Each row below holds a small network's activations on one input, seen along a few directions.
In each table, some parts of the input vary, and every possible input appears once, in random order.
Descriptions start from the smaller parts, as in this example, which fits no table here: one of 6 places along a line, together with either a single point or (one of 2 separate values, together with one of 5 places around a ring) or one of 11 places around a ring.
Shared parts are said once, and a part with two or three values counts as separate values.

Rows:
r1: 12.4 -32.8 -1.7 5.4 -8.6 -34.6 -10.3 -14.0 -35.4 2.4 -18.8
r2: -12.4 0.3 -5.9 28.0 8.8 42.8 13.4 1.0 7.1 24.6 16.0
r3: 23.2 -5.2 -11.6 -0.7 0.7 -34.0 -45.8 -11.5 -19.5 -12.0 7.0
r4: -13.7 -0.5 -29.5 34.8 1.0 45.1 12.8 -10.6 -0.4 43.6 7.9
r5: -13.3 13.5 4.7 11.4 25.8 38.4 12.9 -5.6 16.9 13.5 0.5
r6: 24.6 -37.9 16.2 15.2 -16.1 -28.7 -2.8 9.5 -7.0 -16.6 -25.8
r7: -32.6 70.2 62.6 -18.2 -24.3 -7.1 39.9 -26.9 -3.8 -24.2 -12.8
r8: -10.8 8.4 36.7 8.5 30.2 24.8 20.9 6.5 29.0 -1.4 18.3
r9: -11.5 9.9 0.1 19.0 17.7 45.5 7.8 1.1 8.4 14.3 7.3
r10: 18.6 3.6 -20.2 -41.8 -8.5 -19.5 -1.5 11.9 -13.2 -18.3 25.4
r11: 32.0 -3.9 -0.7 -31.9 1.7 -26.8 -37.8 -17.6 -11.7 -0.5 10.9
r12: 10.9 -25.6 16.6 -11.2 -20.1 -25.7 -37.3 -3.1 7.8 -10.9 -12.6
r13: -13.0 8.5 25.4 8.5 29.4 25.0 23.1 -2.8 29.2 7.7 10.4
r14: -0.4 -11.6 -26.8 -13.8 -17.8 -41.9 -2.5 17.2 -27.3 7.7 -16.8
r15: 13.1 -15.3 -9.2 -3.5 -27.7 -37.4 5.8 38.8 1.9 -12.3 -22.3
r16: -13.2 14.9 13.2 7.4 29.9 34.8 14.2 -4.7 21.2 8.5 1.0
r17: -7.9 -7.1 -15.7 -30.4 -23.5 -22.5 -5.9 4.6 15.5 -26.2 -19.0
r18: 5.7 3.9 -34.8 -15.1 -6.1 -30.8 -10.6 8.3 -16.3 -26.4 17.4
r19: -11.7 6.8 -19.4 28.5 7.4 52.6 3.7 -2.1 -2.3 26.6 6.3
What do these inputs look like to the network? -> either a single point or one of 8 places along a line or (one of 2 separate values, together with one of 5 places around a ring)
Change only the choice among 2 separate values in r18. List by row number the other rows that result. -> r3

Rows:
r20: -0.2 9.4 -23.4 -50.5 -6.4 -17.9 -19.6 -10.6 -13.5 -25.0 32.5
r21: 2.2 -1.7 -51.8 -13.7 -27.0 -15.8 -4.1 9.2 -26.8 3.2 -15.7
r22: -13.5 -12.3 31.8 24.2 28.0 73.7 25.7 14.5 59.2 14.2 -6.8
r23: -42.0 35.5 -18.2 6.0 27.2 54.7 -6.5 17.6 51.3 34.8 55.2
r24: 25.1 -68.9 -9.0 23.6 7.5 -7.0 -37.3 9.4 -12.3 19.2 -27.1
r25: -6.1 32.1 36.3 28.1 53.1 37.0 6.7 -46.4 -1.1 19.5 21.8
r26: 19.7 -39.5 -76.8 27.9 -11.4 -22.6 0.7 21.3 -29.1 22.5 4.5
r27: -30.6 3.7 15.0 25.0 1.1 64.5 51.4 28.3 47.2 29.7 -18.2
r28: 14.5 8.2 67.9 -27.3 -6.9 -40.9 -2.1 18.5 3.4 -54.2 -25.4
r29: 0.6 17.5 -30.5 -3.4 -40.6 -35.3 12.9 -4.8 -14.2 -24.6 -6.7
r30: -21.2 23.9 38.0 57.4 3.6 40.6 47.4 -15.0 -18.9 20.6 -13.0
r31: 9.9 -22.4 36.4 3.4 -28.4 -22.8 -23.8 -16.7 10.2 -35.6 -17.5
r32: -1.4 32.7 6.6 -60.7 -0.7 -41.9 8.0 9.3 -11.2 -46.5 37.1
r33: -5.7 -8.6 8.5 12.1 -38.0 -36.8 5.1 0.6 -7.1 -30.4 -42.0
r34: -34.1 43.3 12.1 29.9 5.8 34.8 37.4 -17.9 -22.4 39.4 15.8
r35: -9.9 13.6 43.7 -14.4 -30.3 -53.9 25.3 26.7 -8.9 -48.0 -34.6
r36: 25.8 -34.3 -72.9 -14.2 21.2 -3.2 -34.7 19.1 -33.2 24.7 31.6
r37: 26.4 25.3 51.9 -51.1 -12.2 -46.4 -6.6 -13.7 12.6 -38.8 16.2
r38: 1.7 18.4 60.6 55.3 6.0 55.5 11.3 -31.9 -1.1 12.4 1.5
r39: -2.2 47.4 14.7 -47.8 -43.9 -45.0 22.6 27.5 -19.6 -29.1 -6.8
r40: 7.6 -66.2 -28.0 33.4 -30.5 -18.3 -14.5 14.5 -23.4 29.1 -25.5
r41: 27.2 -27.7 8.5 16.2 -24.6 -8.1 -39.9 -8.3 1.4 -9.8 -34.3
r42: 2.0 -20.5 -12.8 3.7 -29.8 -16.3 -11.6 8.3 -18.0 0.5 -56.4
r43: 12.6 -0.8 -54.9 -39.1 7.7 -3.9 -33.0 0.8 -23.9 -3.5 20.2
r44: 29.3 -25.2 -23.8 -13.9 20.5 -22.9 -28.2 -24.4 7.0 -13.2 -2.6
r45: 34.5 -56.5 -35.6 -11.6 31.6 -11.6 -35.8 -6.5 -8.7 26.5 3.6
r46: -34.7 26.9 -27.4 31.2 10.5 45.7 51.2 28.9 47.8 34.5 20.5
r47: -21.9 3.1 7.8 7.7 60.2 50.4 15.8 -0.7 69.2 20.2 22.6
r48: -37.8 45.0 12.5 6.1 41.8 40.2 -3.5 -25.7 -22.8 31.4 49.5
r49: 22.2 -1.4 13.0 -43.4 4.6 -26.5 -20.2 -31.9 7.0 -23.9 0.3
Changing only one part turns r46 into r23. The same change can be made to r34. Which row results? -> r48
What do these inputs look like to the network? -> one of 5 places around a ring, together with either one of 2 separate values or one of 4 places along a line
Which other rows agree with r28 in the place on the ring of 5? List them by row number. -> r22, r24, r31, r38, r41
A walk changes only the place on the line of 4. It starts at r37 and steps to r49. List the rest of the walk in order. -> r44, r45

Rows:
r50: 32.6 -3.1 -75.2 -57.7 -3.9 -31.3 -51.8 -3.5 -20.9 -8.6 39.8
r51: -8.0 24.4 52.0 -12.4 -2.3 -9.9 20.4 5.6 6.3 -23.4 -12.5
r52: -5.9 -16.4 25.1 42.2 29.2 53.8 11.2 -5.1 19.1 38.0 -11.8
r53: -8.7 17.5 52.1 -8.0 -6.0 -5.4 13.1 -0.8 15.9 -28.7 -20.5
r54: -1.7 15.1 66.9 -2.0 -6.1 -10.5 10.2 -11.9 1.1 -33.8 -17.7
r55: -10.7 58.2 0.7 -62.0 17.1 -8.3 -9.1 -17.8 8.5 -18.9 65.0
r56: 26.0 -43.7 -27.1 -2.9 -25.8 -42.1 -24.2 4.2 -11.2 -16.5 -24.1
r57: -12.3 -10.3 18.2 43.5 26.2 55.0 12.2 5.3 19.2 38.3 -2.3
r58: -20.5 14.2 -14.6 30.2 21.0 48.1 24.9 5.6 8.8 40.8 13.8
r59: 19.8 -27.2 -40.0 -21.8 -24.3 -44.5 -12.0 17.6 -22.1 -11.8 -12.0
r60: -24.5 7.1 -16.6 39.3 14.0 54.8 13.1 4.8 17.8 38.6 13.5
r61: 23.9 -29.0 -32.2 -13.9 -24.6 -47.7 -15.0 12.7 -21.5 -10.7 -14.2
r62: 23.5 -32.5 -28.6 -6.4 -28.7 -48.6 -24.1 1.4 -28.3 -15.2 -16.8
r63: -18.2 33.4 28.0 -17.2 -11.8 -5.7 20.4 3.7 9.9 -20.9 -3.8
r64: -15.2 28.6 35.7 -14.3 -10.2 -5.7 18.3 2.4 11.7 -23.3 -9.2
r65: -19.3 4.2 -6.0 39.5 14.9 49.9 13.9 -9.2 2.0 40.3 4.2
r66: -11.5 34.9 -49.7 3.8 48.9 48.8 -10.3 -22.2 0.1 38.7 63.3
r67: -16.4 -1.8 1.9 41.9 16.5 50.9 11.3 -11.3 3.9 39.6 -0.7
r68: -14.9 39.2 31.6 -21.1 -8.8 -8.4 29.8 7.1 0.6 -17.6 8.7
r69: 29.6 -63.3 -12.0 1.2 -18.3 -42.1 -29.7 3.8 -5.4 -26.6 -35.1
r70: 32.3 -49.5 -10.2 -2.0 -17.1 -51.0 -22.6 7.6 -15.5 -18.3 -27.6
Changing only one part turns r55 into r50. The same change can be made to r51. Which row results? -> r56
What do these inputs look like to the network? -> one of 3 separate values, together with either a single point or one of 6 places along a line
Which other rows agree with r66 in the choice among 3 separate values? List them by row number. -> r52, r57, r58, r60, r65, r67

Rows:
r71: 1.0 -24.7 3.1 21.4 9.0 34.9 16.8 4.4 9.2 40.2 -31.8
r72: 1.3 4.9 -10.2 -21.4 -17.2 -22.6 -6.4 4.2 2.5 -18.8 -17.8
r73: 1.5 -31.6 16.7 26.6 22.2 30.7 -7.1 -0.1 9.8 40.3 -11.2
r74: -21.6 23.9 38.9 -1.7 58.0 20.8 18.0 9.6 34.2 -6.9 23.6
r75: 6.2 0.9 -16.3 -9.1 -15.4 -34.3 6.8 11.6 -39.5 -11.3 0.2
r76: 33.2 -5.2 -10.2 -19.7 9.2 -36.2 -39.9 -2.2 -20.0 -18.6 3.9
r77: -0.5 -6.0 23.1 45.2 20.9 42.9 -0.3 -14.1 2.3 12.7 -11.0
r78: -27.0 37.3 27.1 -18.6 27.5 28.2 30.3 35.7 53.4 -7.7 17.1
r79: 28.0 -17.5 6.2 -12.0 8.0 -25.8 -18.1 -10.8 -12.1 -18.3 2.3
r80: 9.7 -23.0 25.3 2.4 3.5 -9.9 -5.2 -19.7 4.4 -18.9 -5.7
r81: -8.3 -5.3 9.6 6.8 -20.8 -18.2 19.3 -0.8 -17.0 -8.9 -10.4
r82: -9.0 6.4 16.7 53.7 3.1 44.0 17.9 3.3 -6.1 16.3 -19.8
r83: -4.8 6.8 -12.0 -5.6 -17.1 -31.8 -3.2 9.4 -29.8 -9.8 -7.8
r84: 19.4 -0.8 -14.7 -32.1 -12.7 -26.7 -3.2 7.0 -10.6 -18.2 -9.9
r85: -3.1 -24.5 6.7 39.4 8.4 30.0 20.9 6.4 -9.1 46.1 -24.0
r86: 33.7 -12.7 5.0 -22.2 0.8 -28.2 -39.5 -0.3 -7.2 -15.6 9.3
r87: 6.1 -24.2 28.8 5.8 2.8 -5.8 -2.6 -21.3 7.5 -19.5 -7.3
r88: -1.6 -3.1 7.9 -17.6 -28.5 -11.1 -3.9 6.8 19.4 -16.6 -12.6
r89: -23.5 1.3 10.7 14.3 -23.8 -12.5 13.4 -1.2 -7.2 -10.9 -18.3
r90: -12.4 49.5 8.4 18.0 3.6 26.5 24.0 -16.4 -1.1 26.0 27.6
r91: -1.4 -2.9 -0.7 -1.7 -18.4 -26.4 12.8 4.4 -26.2 -8.8 -6.0
r92: 23.3 2.1 -24.3 -34.6 -11.2 -30.3 -5.3 11.1 -19.2 -20.9 -5.9
r93: 0.1 -4.3 14.8 33.8 3.1 49.8 20.0 -2.8 10.5 12.7 -22.3
r94: -7.0 40.8 20.4 5.8 16.7 32.2 -7.1 -20.5 13.5 22.5 38.5
r95: 0.5 -34.0 -63.9 24.9 -2.5 6.2 -8.6 29.2 4.3 32.7 18.8
r96: -17.5 27.5 -27.5 -26.5 11.9 34.7 -3.8 -19.4 2.6 20.3 30.8
r97: -26.6 35.1 30.6 9.2 31.2 16.9 52.9 25.4 17.9 -1.1 26.0
r98: 11.6 -12.0 13.5 -4.9 2.8 -21.2 -24.7 -13.3 0.9 -17.4 -5.7
r99: 17.4 -45.8 -55.8 16.8 22.2 6.1 -29.7 9.8 18.3 24.9 24.7
r100: 13.7 -21.8 21.3 -1.0 4.4 -14.0 -8.0 -18.0 1.0 -18.5 -3.9
r101: 5.6 -5.4 2.5 -19.0 -17.2 -15.3 7.7 -1.9 5.1 -17.1 -17.2
r102: -14.2 -0.4 8.7 -6.2 -21.4 -6.3 4.4 -3.9 19.2 -19.5 -26.7
r103: 13.2 1.4 -6.7 -31.8 -24.3 -22.4 -15.3 14.1 5.4 -16.0 -5.3
r104: -20.7 2.4 6.5 10.7 -23.0 -16.8 11.0 0.6 -11.0 -10.5 -16.4
r105: -7.8 14.9 -14.7 -16.5 31.4 34.0 -16.5 -34.7 -6.8 21.0 43.8
r106: -6.9 -3.4 1.5 3.6 -19.5 -23.2 17.6 2.4 -23.3 -9.9 -7.4
r107: -28.8 41.5 -25.1 -6.1 8.0 28.1 -8.8 -12.0 -14.0 26.1 32.5
r108: 11.8 5.4 -18.7 -20.6 -22.0 -35.8 -15.0 24.3 -36.0 -8.9 9.0
r109: -10.9 0.8 4.7 -9.8 -20.5 -10.5 2.2 -2.3 15.7 -19.0 -24.7
r110: 11.6 -36.9 -73.6 13.1 5.7 9.8 -2.1 16.2 14.9 23.7 5.6
r111: -16.8 58.2 0.2 0.1 3.9 30.5 9.0 -15.9 20.8 17.7 10.7
r112: 21.4 -15.6 15.5 -13.2 -2.9 -21.2 -30.6 -4.5 3.3 -15.7 5.0
What do these inputs look like to the network? -> one of 3 separate values, together with either a single point or one of 5 places around a ring or one of 8 places along a line
Changing only the choice among 3 separate values turns r78 into r97. The same change can be made to r109. Which row results? -> r104
Changing only the choice among 3 separate values turns r112 into r72. The same change can be made to r76. Which row results? -> r92
Change only the choice among 3 separate values in r85. List by row number the other rows that result. -> r71, r73
